These are the activations of a small neural network, seen along a few directions. Each row is one input.
In each table, some parts of the input vary, and every possible input appears once, in random order.
A made-up example of a description, with smaller parts first: one of 6 places along a line, together with either a single point or one of 9 places around a ring or (one of 3 separate values, together with one of 8 places around a ring).
Shared parts are said once, and a part with two or three values counts as separate values.
(in the rows, 128 means zero)

Other details of the inputs shift rows strongly along three fixed directions, in all tables alike. That doesn't count.
To show where, the next rows are all for the same input, with only those details redrawn:
[127 158 145  59  92 152  57 115 120 144 109 115]
[139 146  92 116 104  88  70 122 168 152 104  96]
[ 96 146 151  64 130 212 117 113 113  94 148 180]
[138 140 106  98 100 104  65 115 157 150 104 106]
[177 144 108 170 197 162 157  98 124 127 150 153]
[143 138  89 119 108  81  78 115 175 154 104  97]
[130 150 111  93  96 113  62 122 150 149 107 105]
[136 132  67 129 106  57  76 126 201 146  99  96]

Table:
x1: [119 121 137  66  84 155  84 146  98 137 146 138]
x2: [ 77 132 188  78 125 213 125 114 102  88 143 162]
x3: [143 114 132 159 155 120 212 104  34 158 117 110]
x4: [114 147 168  58  87 177 102 155  81 124 145 155]
x5: [103 108 130 134  84  92 116 152 127 140 127 100]
x6: [176  96 130 196 160 109 160 129  99 147 148 101]
x7: [101  96 100 142 159 147 151 116 175  73 150 156]
x8: [179 136 215 116 161 215 100  90  34 150 131 109]
x9: [124  76  57 147 139 103 151 150 169 105 160 154]
x10: [123 140 112 137  87  59 129 164 148 151 111 110]
x11: [ 59 125 133 143 153 164 187 124 160  65 146 181]
x12: [ 90 141 123 146 127 120 153 125 163 109 114 147]
x13: [ 95 135 199  76  83 166  79 113  91 139 104  96]
x14: [194 140 130 207 173  66 137 107 138 171  90  64]
x15: [124 168 164  40  90 179  64 113  97 142 109 141]
x16: [ 99 125 109 131 122 128 120 121 172 107 131 130]
x17: [100 101 108 135 107 107 140 157 145 114 148 139]
x18: [207 166 122 172 167 106 117 104 123 169 107 101]
x19: [ 76  94 160 122 138 152 150 118 142  86 124 132]
x20: [115 154 159 110  97  92 100 127 140 149  71  95]
x21: [163 129 118 208 181 119 205 141 112 127 161 140]
x22: [ 86 116  74 134 163 150 177 118 196  69 160 201]
x23: [ 98 121 129 124  92  78 140 169 141 125 118 118]
x24: [105 106 138 127  96 101  88 120 148 136  99  70]
x25: [164 143 151 171 186 183 192 141  69 120 177 174]
x26: [113 152 140  95 100 131 129 164 112 123 132 152]
x27: [179  94 142 190 165 103 163 134  94 146 135  98]
x28: [109 108 171  68  80 153  87 154  86 123 139 117]
x29: [160 150 172 152 188 193 156 101  84 120 144 151]
x30: [124 136 124 130  90  51 134 170 145 149  97 108]
x31: [171 135 134 177 172 104 177  64  56 182  80  61]
x32: [119  87 112 106 102 117 114 150 136 115 146 132]
x33: [ 92 119  73 139 140 123 195 168 176  75 163 207]
x34: [ 70 105 143 136 137 136 164 121 159  87 123 141]
x35: [206 122 128 155 170 141  98  88 101 167 128  94]
x36: [202 164 156 155 167 154 104  99  86 166 121 100]
x37: [ 97 139 110 144 146 131 165 125 172  92 130 175]
x38: [102 130 134  66 107 184 125 153  99 109 160 185]
x39: [181 137 149 147 153 161 138 136  71 148 157 126]
x40: [ 93 101 127 135  91  84 135 161 139 126 122 108]
x41: [134 111  76 131 106  68  83 111 196 145 108  95]
x42: [124 123  53 148 139  96 169 158 175 114 152 178]
- Changing only one part turns x37 into x26. The same change can be made to x35. Which row results? => x9
- Describe the family of inputs behind these rows. => one of 2 separate values, together with either a single point or (one of 4 places along a line, together with one of 5 places along a line)
- A walk changes only the place on the line of 5. It starts at x1 and steps to x39. List the rest of the walk in order. => x17, x5, x40
- A walk changes only the place on the line of 5. It starts at x23 and steps to x21. List the rest of the walk in order. => x25, x4, x38
